Each row below holds a small network's activations on one input, seen along a few directions.
Each table varies a few parts of the input and shows all the possible inputs, shuffled.
Descriptions start from the smaller parts, as in this example, which fits no table here: one of 2 separate values, together with either a single point or one of 11 places around a ring or (one of 4 places along a line, together with one of 8 places around a ring).
Shared parts are said once, and a part with two or three values counts as separate values.

Rows:
x1: .04 -.53 .07 -.50 .25 .06 -.09 -.31 -.12 .11 .43 -.01 .22 -.26 .05 -.21
x2: .02 -.34 -.43 -.15 -.06 .07 -.17 .48 -.05 -.13 -.45 -.41 -.42 -.07 -.10
 .19
x3: -.10 .26 -.35 .05 -.14 .57 -.11 .33 -.08 -.12 -.01 -.37 -.16 -.18 -.04
 .33
x4: -.21 -.01 .06 -.09 .30 .21 -.12 -.07 -.23 .13 .81 .05 .33 -.14 -.17 -.13
x5: -.30 .34 .17 .25 .09 -.18 .25 -.48 .36 .06 -.15 .26 -.16 .51 .44 -.05
x6: -.10 .00 -.29 .39 -.39 .20 .00 .56 -.45 -.31 -.60 -.10 .10 -.09 -.15
 -.20
x7: .31 .40 .33 .40 -.06 -.13 -.10 -.40 .63 -.27 -.04 .04 -.02 .43 .36 -.02
x8: -.18 -.25 .15 .40 .16 -.15 .05 .19 -.45 -.10 .12 .29 .40 -.26 -.29 -.64
x9: -.13 -.64 .09 -.35 .25 -.19 .06 .28 .02 .06 .40 -.12 .09 -.08 .05 -.30
x10: -.01 .32 .30 .36 -.27 -.62 -.09 -.03 .37 .34 -.29 .23 .03 -.04 .29 .43
x11: -.01 -.13 .16 -.38 .25 .17 .04 -.37 -.28 .15 .69 .15 .14 -.37 -.25 -.04
x12: .22 .52 -.18 .02 -.17 -.62 .14 -.06 .26 .12 -.12 .26 .01 .41 .25 -.18
x13: .22 -.25 -.23 -.32 -.17 .47 -.14 -.05 -.10 -.06 -.31 -.21 -.48 -.22 -.07
 .21
x14: .24 .17 .29 .23 .21 -.42 .37 .14 .38 .16 -.49 .22 .22 .54 -.11 .38
x15: -.01 .14 -.13 -.32 -.27 .55 -.09 -.22 -.25 -.17 .02 -.29 -.31 -.20 -.26
 .24
- What is each input in this table made of? => either one of 5 separate values or (one of 2 separate values, together with one of 5 places around a ring)

Rows:
x16: .09 .25 .20 .03 -.12 -.09 .02 -.36 .48 .07 -.22 -.06 -.14 .08 .36 .43
x17: -.19 .00 -.20 -.09 -.23 .26 .14 .28 -.58 .02 .04 .11 .04 -.14 -.30 -.26
x18: -.13 .03 -.25 -.04 .11 .45 -.02 -.16 -.11 -.31 -.11 -.46 -.03 -.22 .01
 .19
x19: -.02 -.07 -.05 -.29 -.03 .37 -.07 -.29 .03 -.04 .04 -.35 -.13 -.47 .13
 .38
x20: -.12 -.17 -.18 -.05 .42 -.01 -.04 -.12 -.27 -.04 .55 -.02 .37 -.28 .01
 -.42
x21: -.18 -.27 .05 -.29 .30 -.04 -.21 -.20 -.17 .23 .76 .02 .24 -.29 -.01
 -.14
x22: .30 .36 -.07 -.04 -.16 -.21 .20 -.03 .08 .04 -.07 .30 .02 .46 .03 -.19
x23: .20 .27 .13 -.14 -.45 -.23 -.13 -.11 .35 .09 -.01 .10 -.36 .29 .19 .09
x24: -.07 -.03 -.22 .03 .44 .35 -.07 .13 -.11 -.07 .16 -.28 .03 -.14 -.31 .30
x25: .29 .34 -.04 .08 -.35 -.19 -.11 .02 .24 -.20 -.19 .00 -.20 .43 .08 -.09
x26: .21 .28 .04 .31 -.04 .01 -.11 -.06 .41 -.16 -.28 -.11 -.06 .32 .20 .22
x27: .01 .24 .17 .56 -.21 -.01 .06 .13 .26 -.10 -.48 .07 -.02 .02 .24 .10
x28: -.25 .00 -.19 -.03 -.40 .24 -.03 .15 -.46 -.27 -.20 -.23 -.10 -.29 -.21
 -.13
x29: -.18 .25 .21 .54 .19 -.17 .17 .12 .13 .04 -.38 .09 .16 .12 -.14 .34
x30: .16 .19 .23 .10 .22 -.19 -.03 -.07 .47 .30 .05 .12 -.08 .15 .05 .54
x31: .22 .30 .10 -.26 -.26 -.26 .18 -.16 .19 .32 .11 .39 -.14 .33 .14 .00
x32: -.28 -.07 -.06 .25 -.11 .49 -.15 .25 -.23 -.20 -.16 -.28 -.04 -.28 -.14
 .14
x33: .02 .01 .38 .47 .07 -.50 -.08 .09 .04 .08 .17 .37 .49 .11 -.01 -.31
x34: -.10 .30 .10 .35 -.51 -.16 -.06 .25 .04 -.13 -.33 .12 -.19 .36 -.03 -.12
x35: .14 .25 .18 .18 -.38 -.22 .08 .26 -.10 .08 -.18 .37 .11 .42 -.22 -.13
x36: .01 -.10 -.03 -.27 .33 .21 .02 -.17 -.01 .15 .20 -.22 .00 -.49 -.15 .52
x37: -.04 .08 -.41 -.20 -.20 .29 -.04 .04 -.23 -.27 .04 -.25 -.27 -.13 -.01
 -.22
x38: -.09 .01 -.21 -.56 -.13 .23 .09 -.09 -.30 .25 .37 .08 -.19 -.11 -.08
 -.04
x39: -.01 .16 .09 .28 .34 -.45 .05 -.20 .18 .05 .29 .30 .35 .26 .24 -.37
x40: .11 -.91 .18 -.58 .16 -.16 .04 -.17 .20 .07 -.30 -.15 -.16 .04 .17 -.02
x41: -.27 -.07 -.11 .29 .27 .33 .09 .32 -.26 .00 -.04 -.10 .07 -.44 -.27 .19
x42: .04 -.83 -.02 -.28 .27 -.03 -.06 .13 .10 -.15 -.33 -.20 -.13 .39 .01
 -.23
x43: -.07 .05 .32 .04 .21 -.49 -.11 -.29 .27 .33 .51 .33 .21 .25 .21 -.09
x44: .20 .04 -.33 -.36 -.07 .24 .10 .05 -.37 -.06 .18 .00 .03 -.08 -.20 -.23
x45: .03 -.92 .14 -.05 .06 -.09 .08 .32 -.02 -.11 -.55 -.01 -.04 -.01 .05
 -.34
x46: .02 .33 -.03 .37 .39 -.11 .15 .01 .34 .05 -.15 .07 -.01 .27 .07 .26
x47: .05 -.03 -.16 -.52 -.34 .17 -.09 -.21 -.15 -.06 .12 -.25 -.27 -.36 .01
 .08
x48: -.11 -.28 .04 .17 .19 -.06 -.04 .12 -.40 .00 .38 .11 .48 -.56 -.09 -.44
- What is each input in this table made of? => one of 3 separate values, together with either a single point or (one of 2 separate values, together with one of 5 places around a ring)
- The inputs of x20 and x48 match in every part but the choice among 3 separate values. If x25 is changed in the same way as x20 into x48, which row does it become? => x34
- A walk changes only the place on the ring of 5. It starts at x22 and steps to x39. List the rest of the walk in order. => x46, x26, x25
- Which other rows does x32 become when the choice among 3 separate values takes its other values? List them by row number. => x18, x19
- List by row number the other rows that have the choice among 3 separate values in common with x31. => x16, x19, x21, x23, x30, x36, x38, x40, x43, x47
- Which other rows does x35 become when the choice among 2 separate values takes its other values? List them by row number. => x17
